These are the activations of a small neural network, seen along a few directions. Each row is one input.
Each table varies a few parts of the input and shows all the possible inputs, shuffled.
Descriptions start from the smaller parts, as in this example, which fits no table here: values(3) and (point or ring(9) or (ring(5) and line(6))).
Shared parts are said once, and a part with two or three values counts as separate values.

Rows:
row 1: -179,69,-265,102,18,-214,126,21,-533,-99,-74,256,-125,-108,216,258,140,9,157,110
row 2: -61,-124,-392,81,-176,84,47,-87,484,-508,165,167,287,-86,-261,-269,61,-305,-84,11
row 3: -75,-182,-360,10,-57,-16,105,88,471,-500,-25,148,280,-309,-254,-168,54,-115,-82,-18
row 4: -154,87,-259,145,-8,-162,96,-98,-514,-98,7,287,-180,4,204,258,125,-56,135,128
row 5: -64,-248,-322,-26,-38,-32,100,140,462,-542,-17,146,286,-429,-286,-91,16,-60,-106,23
row 6: -174,4,-222,72,35,-227,125,74,-544,-142,-78,254,-120,-218,188,337,97,65,136,146
row 7: -72,-160,-372,41,-96,43,86,18,486,-518,101,166,251,-187,-256,-188,24,-226,-99,5
row 8: 140,-88,142,248,179,100,105,-297,-81,353,72,10,-102,375,166,-227,-390,443,-287,-124
row 9: 130,-135,146,204,252,68,133,-161,-87,332,39,1,-121,268,176,-155,-428,506,-296,-140
row 10: 10,480,495,-434,-248,9,-431,176,-300,367,-86,-416,-207,106,24,375,532,-580,553,129
row 11: 317,268,948,-383,17,242,-426,125,140,831,-57,-715,-146,371,6,-43,-16,-15,102,-152
row 12: 109,-140,157,172,275,5,170,-94,-85,351,-85,-25,-105,152,183,-139,-390,592,-283,-136
row 13: -141,131,-279,185,-83,-123,64,-200,-517,-93,67,287,-145,111,198,182,162,-133,149,131
row 14: 116,-208,185,138,289,-2,164,-11,-108,296,-63,-31,-85,44,164,-62,-439,634,-301,-111
row 15: 97,245,396,-555,-358,224,-464,307,726,-30,34,-535,232,-93,-467,-66,453,-760,305,-1
Describe the family of inputs behind these rows. -> values(3) and (point or line(4))
The inputs of row 5 and row 6 match in every part but the values(3) part. If row 2 is changed in the same way as row 5 into row 6, which row does it become? -> row 13
List by row number the other rows that have the values(3) part in common with row 8. -> row 9, row 11, row 12, row 14
Change only the values(3) part in row 7. List by row number the other rows that result. -> row 4, row 9

Rows:
row 16: -152,-53,-431,-52,-235,-23,45,85,477,-599,-16,123,317,-316,-304,-145,288,-416,86,61
row 17: -82,145,-95,165,35,-132,26,-143,-799,185,70,211,-291,202,359,299,54,54,165,71
row 18: -263,182,-389,-48,-183,-185,20,94,-266,-356,-52,238,-32,-191,10,273,441,-459,339,161
row 19: -119,-49,-208,361,260,-257,288,-115,-979,227,-57,368,-327,61,529,289,-211,574,-61,34
row 20: 100,-237,-119,141,20,157,84,-135,611,-234,106,46,270,23,-214,-428,-255,95,-340,-114
row 21: 183,77,398,71,171,93,-85,-181,-340,584,34,-170,-287,419,252,31,-233,315,-57,-113
row 22: -216,225,-188,-259,-304,-119,-191,218,-141,-416,-6,70,-1,-311,-150,413,583,-721,475,231
row 23: 181,-283,285,239,354,77,240,-159,82,404,-52,-82,-34,202,165,-310,-664,813,-498,-145
row 24: -61,380,278,-345,-203,-74,-343,207,-523,175,-26,-200,-189,-11,77,485,483,-522,547,161
row 25: -141,-241,-630,240,-117,-4,206,-102,313,-624,137,405,251,-215,-213,-168,2,-83,-167,-4
row 26: 72,-430,-214,313,275,23,355,-122,414,-214,-14,206,232,-85,-42,-417,-559,606,-551,-131
row 27: 206,319,746,-435,-61,132,-446,146,-76,580,-47,-557,-193,201,-23,217,205,-239,312,-20
row 28: -157,-427,-728,407,144,-138,478,-93,116,-595,19,564,212,-319,-42,-162,-302,436,-383,-17
row 29: -236,-7,-570,245,-59,-186,179,-142,-431,-399,94,512,-95,-99,117,234,151,-138,91,140
row 30: 162,272,556,-218,52,78,-242,37,-188,630,-98,-408,-223,320,140,77,58,11,183,-86
row 31: 126,-6,226,-355,-220,202,-284,206,889,-237,22,-366,340,-204,-452,-240,192,-474,29,-9
row 32: 215,-89,368,49,135,214,-18,-154,280,393,97,-234,-24,338,-16,-298,-393,318,-297,-149
row 33: -118,-11,-262,-257,-362,44,-164,246,601,-631,46,-30,318,-436,-456,13,440,-660,204,89
row 34: 202,118,541,-220,-7,187,-181,38,414,444,-60,-481,61,222,-110,-266,-71,17,-56,-99
row 35: 137,-122,287,266,384,-30,174,-147,-523,616,-99,-8,-320,275,426,30,-499,819,-272,-149
row 36: 75,-60,23,-158,-71,155,-67,115,791,-187,0,-200,294,-67,-319,-367,21,-228,-98,-105
row 37: -108,336,77,-130,-87,-136,-135,86,-640,231,-73,-42,-224,107,244,343,340,-260,411,94
row 38: -252,-190,-655,431,178,-330,438,-159,-630,-367,-47,657,-113,-228,296,207,-122,382,-128,149
row 39: 244,151,703,-452,-98,251,-377,174,548,390,20,-623,61,111,-274,-111,52,-240,66,-50
The inputs of row 36 and row 20 match in every part but one. If row 16 is changed in the same way as row 36 into row 20, which row does it become? -> row 25
Describe the family of inputs behind these rows. -> line(4) and ring(6)
Change only the ring(6) part in row 24. List by row number the other rows that result. -> row 22, row 27, row 31, row 33, row 39

Rows:
row 40: 115,1,224,161,242,-1,71,-99,-355,517,-87,-64,-220,288,316,-30,-272,513,-136,-172
row 41: -140,-249,-563,320,103,-127,309,-169,-31,-504,-1,450,62,-162,44,-56,-140,141,-154,50
row 42: -183,-14,-408,244,48,-194,171,-93,-624,-210,51,413,-140,-33,272,240,28,29,87,108
row 43: 98,-142,37,-138,-135,175,-138,79,674,-322,64,-170,316,-146,-337,-250,8,-257,-65,-48
row 44: 170,17,437,-253,-22,218,-199,118,578,204,67,-384,79,93,-241,-190,-87,-131,-95,-75
row 45: -112,132,12,169,50,-178,125,-99,-757,299,-84,146,-245,118,359,246,2,269,77,94
row 46: -111,-14,-269,-165,-187,-1,-51,154,458,-500,-11,44,189,-312,-323,12,301,-461,145,62
row 47: -45,365,277,-258,-256,-40,-249,82,-257,243,-77,-239,-83,34,11,230,437,-376,370,142
row 48: 36,-357,-264,260,170,8,272,-124,202,-233,61,215,164,-97,-28,-255,-403,436,-376,-56
row 49: 148,-209,147,175,279,78,162,-141,111,273,50,13,-86,168,60,-178,-482,562,-397,-130
row 50: -130,235,-125,-235,-244,-77,-194,177,-114,-208,34,26,1,-181,-116,288,490,-558,370,129
row 51: 154,234,493,-279,-50,138,-280,114,117,440,-66,-451,-37,229,-17,-57,119,-167,175,-104
The inputs of row 44 and row 49 match in every part but one. If row 43 is changed in the same way as row 44 into row 49, which row does it become? -> row 48
Describe the family of inputs behind these rows. -> values(2) and ring(6)
Change only the values(2) part in row 51. List by row number the other rows that result. -> row 40
